Each row below is a small network's average activation on inputs in which a field has the value named, seen along a few directions.
Related values have similar rows: they may be neighbours, one step apart, or belong to one group.
In the rows, 128 means zero.

Field G:
g5: [130 151 104 116 161  70  98 214 158  90  98 106 142 142 140 138 154 116
 122 123 119  87]
g6: [183  36 101 135 122 179 160  87  63 143  84 114 130 103 124 160  60 153
 202 175 138 116]
g8: [169 171  76 130 166  90 125 235 140 114  72 117 174 185 151 141 143 145
 122 133 109 120]
g2: [ 46 155 165 136 114 108  99  52 141 167 189 127 112 129 121 132 135  91
  80  67 138 161]
g3: [151  78 153 116 107 187 139  96 100  80 149 124 117  87 139 124 123 118
 149 175 193  78]
g1: [ 74 138 160 168 109 171 159  57 114 183 169 172 114 148 103  97 131 132
  85  45 130 210]
g7: [174  89 141  96 134 128 145 104 106 119 124 108 115  99  98 120 132 133
 158 172 118  92]
g9: [164 210  91 108 130  79 110 241 156  98 107  99 154 142 143  96 142 141
 106 162 111 143]
g4: [ 61 125 161 146 111 139 117  67 174 158 160 185  94 117 133 143 132 122
 129  99  96 146]
G is arranged as 3 separate groups.
Which other values are in the same group as g4? Give them in the order they are listed.
Answer: g2, g1
Which other values are in the same group as g6? Give them in the order they are listed.
Answer: g3, g7

Field D:
d1: [ 91 120 164 103 125  98 126  63 144 127 179 114  92  85  83  97 145 108
 104 114 124 135]
d8: [157 128 141  81 154  68 103 171 160  88 114  88 113 100 103 123 177 113
 128 132  98  74]
d11: [ 68 124 107 177 117 155 119 109 152 150 125 154 131 139 149 154  98 125
 103  48 135 194]
d5: [122 177  86 150 149 114 118 218 116 134  94 143 166 186 142 125 138 115
 106 105 121 116]
d4: [154  80 139 129 114 176 142  42  73 165 133 108 134 123 122 159  95 124
 143 130 152 136]
d6: [208  96 120 120 132 169 166 162 105  92 102 126 146 126 124 113 127 168
 159 177 143 113]
d12: [136 192  85 140 145 126 131 189 166 139  95 170 159 185 167 144 145 133
 107 137  93 140]
d10: [120  60 141 149 105 190 154  71  92 154 123 173  99  98 113 131  93 136
 180 139 118 116]
d9: [ 74 184 156 162 119 124 132  94 121 192 163 161 132 185 144 124 137 133
  97  80 124 186]
d3: [147 171 112  81 115  77  90 172 157  91 142  79 132  88 115 103 129 111
 111 181 117 112]
d7: [184  79  94 129 157 117 154 169  83 112  71  94 144 137 136 145 101 160
 183 163 142 102]
d2: [ 75 125 190 114 104 121 102  77 167  91 195 127  88  82 140 118 152 110
 116 129 167 112]
A value of D combines one of 2 hidden first parts with one of 6 second parts; all combinations occur once.
Changing only the second part turns d12 into d1. d5 has the same second part as d12; what does that change turn d5 into?
Answer: d2
Changing only the second part turns d8 into d7. d3 has the same second part as d8; what does that change turn d3 into?
Answer: d6
